[125  90 137 177 118 160 123 151 112 154 121  91 140 130  81] : J
[ 81  89 129 192 187 153 152 115 137 134 121  91 107  86  74] : C
[111  92 142 185 144 152 131 145 117 152 127  96 122 103  77] : R
back: [ 77 103 122  96 127 152 117 145]
R
back: [137 115 152 153 187 192 129]
C
which: [125  90 137 177 118 160 123 151 112 154 121  91 140 130  81]
J

[139 128 151 147 124 114 120  93  96] -> F
[104 170 130 182 122 114 120  97  99] -> Z
[103 188 137 204 127 116 124  94  96] -> N
[103 176 134 191 116 123 123  94  96] -> D
[122 156 138 163 131 129 131 117 118] -> G
[102 192 139 209 125 114 120  95  98] -> Q
[103 184 136 200 123 116 123  94  95] -> W
[129 141 139 144 138 135 134 124 128] -> Y
[102 192 139 209 125 117 124  91  93] -> A
[128 147 139 151 136 134 134 124 126] -> S
back: [123 116 123]
W
back: [151 139 147 128]
S
back: [134 136]
S
back: [118 117 131 129 131]
G
back: [ 99  97 120 114 122 182 130]
Z

[112 139 137  99 108 116 124 112 134 136 107 125  97 108 109 122 128] -> P
[112 139 137  99 124 112 136 116 108 108 107 125  97 134 109 122 128] -> X
[ 97 131 109 142 107 123  61 147  99 145 149 161 120 116 168 144 147] -> H
back: [109 108  97]
P
back: [134  97 125 107 108 108 116 136 112 124]
X
which: [112 139 137  99 108 116 124 112 134 136 107 125  97 108 109 122 128]
P
back: [116 136 112 124  99 137 139 112]
X
back: [109 134]
X

[133 143 116 101 113 117 152 117 164 117 123 144 120 141]  U
[ 82 155 133 100 114 125  87 139 106  74 144 126  78 126]  L
[118 142 135 103 174 148 148 117 164  93 145 108 153  49]  E
[170 103 127 117 138 107  82 135 147 101 129 126  89  74]  V
[110 127  59 101 175 102 168 147  82 124 162 118 137 141]  T
[138 126 129 107 135  82 103 147 117 127 101 170 152  92]  B
back: [101  59]
T
back: [170 101 127 117 147 103  82 135 107 129 126 138]
B

[107 114 123 125] : vopi
[115 123 128 122] : Fasat
[123 115 130 133] : Tet
[207 152 127 119] : pelu
[ 99  80  91 134] : nuz
[115 123 128 119] : vopen
[207 152 123 193] : les
[102  86  96 128] : pibes
[105 108 117 121] : Fupu
[104 108 118 124] : gopil
which: [207 152 123 193]
les
which: [115 123 128 119]
vopen

[159 139 122 104 101 122 182 158 152] : bapob
[188 158 131 122 104  93 114 143 177] : fusam
[ 91  89 121 135 180 152 126 125 140] : Fepup
[121 100  91 122 143 183 157 126 136] : Kule
[122 104 158 188 131 122 104 102 125] : firu
[139 126 101  95 114 138 182 158 137] : fako
[202 190 153 128 114 103 101 114 142] : rulu
[145 165 205 201 169 128 114 105  89] : bar
which: [139 126 101  95 114 138 182 158 137]
fako
back: [104 122 131 158 188]
fusam
back: [114  95 101 126]
fako
back: [169 201 205 165]
bar
back: [137 158]
fako

[123 116 165  93 181 150 138 104  81  82  90] : bemu
[ 78 128 149 109 137 153 173 138 136 102 120] : mazut
[111 134 138 109 118 116 140 143 124 144  89] : sesa
[116 123 104  93  82 102 126 160 111 131  72] : nopef
[149 161 176 134 146 139 131 114 129 161 111] : nifal
[ 49 146 105 103 153  71 146  78 165 154 113] : Ripez
[108 139 116 117 143 134 145 103  98 138 117] : Dini
[103 113 116 104 158 139 149 144 119 129 107] : zevap
[140 116  97 104 124  82 109 120 169 147 107] : Disi
[ 92  88 139 129 115 110 170 118  98 153 118] : ber
[175 139 127 110 131  88 173  96 113 128 119] : kobun
back: [147 169 120 109]
Disi
back: [173  88 131 110 127 139 175]
kobun
back: [129 114]
nifal
back: [ 90  82  81 104 138 150 181  93 165]
bemu
which: [123 116 165  93 181 150 138 104  81  82  90]
bemu
back: [116 139]
Dini

